Each row below is a small network's average activation on inputs in which a field has the value named, seen along a few directions.
Related values have similar rows: they may be neighbours, one step apart, or belong to one group.
In the rows, zero is written as 128.

Field VIP:
kuv: [ 82 128 165 162 119 162 134 176  55  54 159 180 110]
ruz: [189 164 124 165  81 114 138  87 161 103 174 118 188]
guze: [168 173 134 100 184 127 170  80 188 133  77  88 129]
larep: [135 139 114  96 167 145 183  69 199 160  92  87  94]
pegir: [114  55  97 126 103 119 108 124 127 110 209 166  74]
buv: [105 134 153 103 169 140 108 189  53 143  50 139 181]
sorul: [105  86 120 107 124 110  73 190 139 226 106  84  99]
taguf: [116  60  92 122 119 103 115 134 169 200  94 102  61]
nelob: [197 195 151 163 126 125 148  72 136 112 141  94 189]
rikil: [153 133  94 166  81 125 129  64 163 130 204 159 154]
makat: [103 174 166 111 131 112 139 165  37 107  79 161 188]
zetal: [111 172 159 149 111 151 146 180  38  64 133 164 158]
mim: [146  92  90 133  76 141 117  81 166 128 204 176 102]
mabo: [ 64  81 145 138 129 118 111 184  86  72 202 165  91]
dap: [110 116  59  99 139 139 136  98 200 177 110  77  59]
vupu: [189 192 158 121 158 124 130  82 169  94  91  82 155]
nesef: [ 89  82 154 115 156 120  90 201  91 164  52 134 144]
The values of VIP form a ring.
- Going along VIP from zetal by way of its neighbour kuv, in what order are guze, taguf, rikil, dap met? => rikil, guze, dap, taguf
- Name the neighbours of nelob, in listed order. => ruz, vupu
- Name the neighbours of buv, in listed order. => makat, nesef
- What is the length, in steps, of the shortest route from mim to mabo? => 2

Field GEFE:
ruda: [133 134 102 113 150 136 182  76 198  90 167 108  58]
gir: [160 164 148 109 176 108 128 122 163 175  40  59 151]
zukid: [119 148 114 115 118 145 144 104 124 135 104 154 152]
fufop: [ 58  41 136 120 139 121  82 233  82 156 115 127  61]
lol: [167  92  87 163  65 118  92  79 168 168 188 149 140]
zemut: [131 189 181 147 120 140 140 153  34  44 154 171 205]
The values of GEFE form a star with 5 arms.
- Name the neighbours of gir, in listed order. => zukid

Field RABO:
rov: [173 126  98 107 156 108 122  68 232 216  62  65 120]
zot: [188 180  88 130 106 132 166  16 212 149 130 116 156]
zupo: [ 77 145 175 114 162 139 145 205  47  71 107 134 121]
segu: [148 105  75 117 131 129 154  53 231 144 160 110  64]
soz: [ 74  66 148 151  90 131  68 223  24 123 158 188 139]
sur: [108 144 184 150 124 129 113 203  22  66 151 155 168]
The values of RABO form 2 separate groups.
- Which other values are in the same group as sur? Give them in the order they are listed. => zupo, soz

Field NUSOV:
fegoz: [180 158 147 156 119 111 118 108 133 117 152 110 171]
tenun: [160  90  74 113 137 109 118  67 250 223  96  70  76]
mab: [165 149 113 128 143 122 162  70 197 110 156  93  99]
diro: [112 174 125 132  88 157 156 111  75  92 138 189 180]
varob: [ 51  53 126 128 111 142 101 208  62 109 165 180  75]
zize: [ 99 145 183 112 170 127 112 203  51 117  62 126 166]
The values of NUSOV form a line.
- Name the neighbours of fegoz, in listed order. => mab, diro

Field FIM:
vakep: [ 75  56 124 102 142 126  84 198 115 202  61 118  73]
kip: [ 79 158 173 130 138 145 130 206  30  69 123 152 157]
dev: [191 207 144 135 147 127 153  55 149  90 128 131 223]
fude: [ 91  84 149 110 104 131 111 178  44  97 155 188  87]
podap: [ 95  62  90 134 152 156 127 119 195 151 129 137  81]
vikek: [158 121  86 113 158  95 125  85 241 193 108  43  94]
vamo: [149 109 140 146 107 117 129 127 116 106 173 133 101]
vofof: [177 175  99 102  97 107 155  42 163 144 134 124 143]
gik: [136 180 148 179 106 148 137 142  99 101 141 126 193]
The values of FIM form a 3 by 3 grid.
- Name the neighbours of vofof, in listed order. => dev, vikek, vamo
- Name the neighbours of kip, in listed order. => fude, gik
Each value of FIM is a pair of two hidden parts, and every pair occurs once (3 first parts, 3 second parts).
- Changing only the second part turns gik into vamo. kip has the same second part as gik; what does that change turn kip into? => fude
